These are the activations of a small neural network, seen along a few directions. Each row is one input.
In each table, some parts of the input vary, and every possible input appears once, in random order.
Descriptions start from the smaller parts, as in this example, which fits no table here: one of 5 places around a ring, together with either a single point or one of 11 places along a line or (one of 2 separate values, together with one of 6 places along a line).
Shared parts are said once, and a part with two or three values counts as separate values.
In the rows, zero is written as 128.

Rows:
r1: [152 138  99 141 172  92 127 161  60 109 111 155 148 118 195 107 118]
r2: [166 102  54 113 146  65 154 181 151 166 135  96 111 110 107 104 121]
r3: [ 94 157 193 134 122 173  95 103  96 117 107 141 119 152 145 156 150]
r4: [ 91  96 170 178 136  54 141 105  82 122 155 226 134  96 166 119  92]
r5: [178 110  59 119 133  78 170 168 145 129 124  99 133 111 107  88 118]
r6: [142 139 149 110  97 178 153  99 184 135 141  87 133 152  87 132 133]
r7: [130 129 142 111  95 171 142  97 193 134 133  99 121 124  73 143 143]
r8: [128  81 126 158  97  55 192 106 174 147 178 177 129  90  97 100  88]
r9: [176 110  57 109 134  72 149 181 156 151 138 112 125 112 117  82 125]
r10: [ 73 129 158 144 130 174  76 113 103 106 121 136 127 132 143 179 140]
r11: [ 68 142 170 138 130 169  79 104 105 111 115 140 119 131 151 158 138]
r12: [153 150 136 100  91 181 148  97 179 142 136  94 138 167  80 131 130]
r13: [118 165 178 120 128 180  98  95  87 114 118 141 140 173 149 151 135]
r14: [ 94 145 183 132 132 170  92  95 101 107 114 146 125 130 142 163 149]
r15: [145 121 105 136 168  79 112 162  51 114 102 143 136 116 180 100 122]
r16: [109 112 116 124  93 176 127 115 194 134 140  89 124 126  73 158 134]
r17: [130 141 152 113  85 174 144 105 188 145 125  94 116 146  76 137 144]
r18: [141 127  97 134 180  72 103 183  69 112 117 165 128 119 184 107 126]
r19: [104 126 129 117  93 171 130 106 196 138 134  93 115 125  82 138 132]
r20: [131 118  94 139 191  64 108 182  65 127 114 148 114 118 174 129 122]
r21: [186 122  60 116 127  93 173 159 146 147 132 102 146 111 129  83 117]
r22: [106 155 190 130 134 177 103  97  92 108 123 134 136 158 156 152 139]
Changing only one part turns r1 into r21. The same change can be made to r18. Which row results?
Answer: r9
What do these inputs look like to the network?
Answer: one of 2 separate values, together with either a single point or one of 4 places along a line or one of 6 places along a line
Change only the choice among 2 separate values in r7. List by row number the other rows that result.
Answer: r14

Rows:
r23: [133 148 140 105 130 176 114 122 146 126 121  94 124 148 115 147 150]
r24: [126 149 179 119 116 171 130  88 137 122 137 131 135 150 123 142 136]
r25: [148 100  94 135 169  21 126 185  88 143 130 171 110 105 154  91 117]
r26: [ 99 112 118 132 130 138 110 134 143 132 135 111 116 126 112 154 127]
r27: [161 126  73 131 175  79 119 168  56 109 116 151 155 118 187  99 110]
r28: [127 159 179 121 106 173 129  91 126 132 128 131 134 170 123 140 132]
r29: [107 138 175 130  95 168 126  84 142 121 130 129 135 135 121 126 130]
r30: [ 97 126 156 142 105 148 123  99 147 124 141 155 130 118 123 145 127]
r31: [155 114  89 151 171  60 137 182  63 110 119 154 143 106 187  98 118]
r32: [103 126 118 127 119 154 107 133 156 127 126 117 118 117 115 150 141]
r33: [204  98  38 115 115  56 212 166 194 158 155 102 138 104  84  67 101]
r34: [112 128 168 135 104 152 134  86 136 123 128 137 129 127 108 145 130]
r35: [135 159 140 106 119 178 114 126 135 135 112  94 122 168 115 145 146]
r36: [ 93 112 157 147 116 132 127 100 134 129 150 148 128 128 120 150 113]
r37: [141 117  87 144 180  39 142 174  78 131 120 160 120  97 178  97 109]
r38: [119 128 130 121 117 158 117 120 146 126 113 100 117 125 100 150 144]
r39: [114 137 136 115 109 174 110 118 151 125 115  92 123 134 113 131 144]
What do these inputs look like to the network?
Answer: either a single point or one of 4 places along a line or (one of 2 separate values, together with one of 6 places along a line)
Change only the choice among 2 separate values in r29. List by row number the other rows that result.
Answer: r39

Rows:
r40: [175 173 129 102 125 197 147 117 118 110  96  63 152 171 133 120 138]
r41: [118 148 133  82 122 194  68 134 173 132 133  91 109 166  89 157 166]
r42: [ 78 158 169 142 135 199  78 112 105 113 128 161 131 154 154 202 145]
r43: [174  88  95 139 155  46 201 155 148 151 155 129 111 107  89 129 115]
r44: [ 98  93 132 157 137 100  95 125  60  93  96 149 134  86 153 121 128]
r45: [161 110  73 134 126  40 159 181 134 176 134 142 110 137 113  85 100]
r46: [131 124 147 127  66 165 171  62 192 128 169 143 168 123 101 102 107]
r47: [133 171 171 140 129 164 116 106  90 105 116 180 148 140 175 143 142]
r48: [150  83  67 148 118  63 182 144 167 136 194 155 161 113 122  97  75]
r49: [103 123 175 124 107 175 145  78 194 145 139  93 100 135  52 201 143]
r50: [152 121  72  94 140 118  94 178 152 124 104 100 118  95 128  94 162]
r51: [138  86 108 150 166  43 120 147  39 115 130 176 138 124 157 118  95]
r52: [ 87 123 148 148 162  87 110 143  93 116 114 150 106  87 185 101 130]
r53: [122 128 196 141 110 141 108  77  67 102 110 159 150 139 140 126 132]
r54: [120 161 127 107 134 230 107 121 135 117 106  44 136 188 112 179 140]
r55: [151 140  65 120 149 151 132 164 110 107  86  50 142 115 149 115 140]
r56: [ 82 112 144 135  73 201 125  64 208 136 182 122 143 137  83 163 103]
r57: [ 68 116 195 143 116 177  70  86  81 111 123 139 133 151 121 186 132]
r58: [174 159 136  77 113 163 108 132 157 127 121 110 128 148 109  99 162]
r59: [133  97 117 140 125 102 174 131 171 127 117 103 105  67  86 135 141]
r60: [ 87 143 153 117  77 173 109 107 176 163 127 106  94 167  74 156 135]
r61: [108 140 104 155 157 119 103 150  83  99 100 171 135  84 187 138 140]
r62: [194 113  51  89 169  64 118 203 129 152 140 127 127 129 133  89 132]
r63: [126 120 125 142 193  30 134 165  72 140 145 177 114 122 187  96  96]
r64: [119 118  94 135  97  97 136 157 156 149  99 115 103  99 110  91 131]
r65: [155 134 178 118 100 142 189  76 176 136 129 114 120 120  69 139 143]
r66: [110 155 212 132 134 130 123  95 100 124 128 160 121 142 174 106 135]
r67: [148 136  81 146 186  62 128 173  61 122 134 198 142 120 191 135 105]
r68: [193 133  43 115 176  96 157 188  86 134 124  75 149 150 156 111 112]
r69: [110  91  89 150  89 123 155 119 188 114 160 129 152  72 117 100 102]
r70: [139 154 156 113  70 140 152 104 160 157 114 126 116 152  92  95 133]
r71: [ 58 142 211 134 138 165  84 102 115 132 143 140 100 156 156 166 138]
What do these inputs look like to the network?
Answer: one of 4 places along a line, together with either one of 3 separate values or one of 5 places along a line
Changing only the place on the line of 4 turns r71 into r52. The same change can be made to r42. Which row results?
Answer: r61
List by row number the other rows that have the place on the line of 4 in common with r70.
Answer: r40, r46, r47, r53, r58, r65, r66
Change only the choice among 3 separate values in r67. List by row number the other rows that result.
Answer: r51, r63
A walk changes only the place on the line of 4. It starts at r43 and steps to r59. List the rest of the walk in order.
Answer: r65, r49
